Each row below holds a small network's activations on one input, seen along a few directions.
In each table, some parts of the input vary, and every possible input appears once, in random order.
Descriptions start from the smaller parts, as in this example, which fits no table here: line(4) and (point or line(11) or (values(3) and ring(5))).
Shared parts are said once, and a part with two or three values counts as separate values.
In the rows, 128 means zero.

Other details of the inputs shift rows strongly along three fixed directions, in all tables alike. That doesn't count.

A family of inputs:
row 1: [159 119 117 109 100 151  98 137 107 126 111 125 146]
row 2: [ 54 131 106 141 178 102  99 127 198 166  34 106 114]
row 3: [113 115 138 117 109 135 122 134 109 126 104 126 129]
row 4: [111 163 131 149  97 106 103 135 119 117 140 158  86]
row 5: [ 68 169 143 149 107 100 118 150 147 174 251 198  61]
row 6: [ 89 171 142 156 119  90 122 136 144 141 197 188  79]
row 7: [113 114 139 122 124 137 121 133 116 126  93 117 136]
row 8: [125 103 137 119 112 135  94 121 124 125  79 111 135]
row 9: [140 103 131 120 191 133 172  95 169 127 113 105 153]
row 10: [103  98 138 111 100 131  97 119 111 131  81 116 129]
row 11: [ 87 116 122 123 102 114 115 124  68 129  46 112 125]
row 12: [131 136  96 150 248 119 173 109 239 154 125 111 146]
row 13: [165 161 115 113  91 130 100 145  76 110 112 134 130]
row 14: [106 111 136 127 124 133 104 120 143 132  73 110 135]
row 15: [127 113 142 113  95 144 116 134  93 113 108 123 133]
row 16: [130 134 111 120 125 132 100 142 126 131  93 118 137]
row 17: [129 125 114 122 121 130  93 129 142 145 119 137 121]
row 18: [127 118 133 121  94 135 118 145 105 114 104 113 130]
row 19: [214 120 133 106  90 164 151 140  75  86 197 125 165]
row 20: [143 131 135 136 139 140 126 129 140 114 142 123 134]
row 21: [103 130 122 146 125 104 125 124 126 128  60 116 119]
row 22: [227 140 130 137 190 152 187 129 145  91 220 129 165]
row 23: [104 103 127 119 136 136 145 120 115 142  92 103 133]
row 24: [132 121 105 134 203 131 147 112 194 144  96 104 153]
row 25: [ 84 135 140 124  85 117 104 137 114 165 191 167  87]
row 26: [251 128 124 113 140 167 196 133 101  78 223 121 176]
row 27: [ 99 118 115 124  95 120 123 125  65 123  64 116 125]
row 28: [155 126 133 119  91 139 126 144  95 110 145 125 138]
row 29: [121 112 144 119  95 138  87 127 116 122 101 120 133]
row 30: [121 111 136 122 101 122 117 128 134 129 136 127 122]
row 31: [ 63 137 145 137 116 100 112 128 153 177 197 171  84]
row 32: [139 144 123 155 198 109 160 103 170 122 102 112 136]
row 33: [126 106 131 116  98 131 117 127 118 122 104 110 140]
row 34: [175 116 140 104 113 157 148 127  95 108 163 131 153]
row 35: [139 120 140 126 113 141 107 135 113 112 100 111 143]
row 36: [117 130 116 153 210 107 186  95 184 126 104 117 126]
row 37: [ 70 211 117 164 121  80  91 147 183 158 220 206  46]
row 38: [137 115 133 108  93 149 137 135  78 132 149 125 137]
row 39: [138 115 116 135 223 129 207 105 177 151 151 109 148]
row 40: [183 150 123 138 108 131 157 135  89  88 180 147 128]
Each input here is: line(5) and (values(2) or line(6)).
The inputs of row 25 and row 30 match in every part but the line(5) part. If row 5 is changed in the same way as row 25 into row 30, which row does it become? -> row 18
Which other rows agree with row 35 in the line(5) part? List them by row number. -> row 4, row 8, row 14, row 20, row 22, row 29, row 32
Change only the line(6) part in row 24. List by row number the other rows that result. -> row 1, row 2, row 12, row 16, row 17
Change only the values(2) part in row 21. List by row number the other rows that result. -> row 40
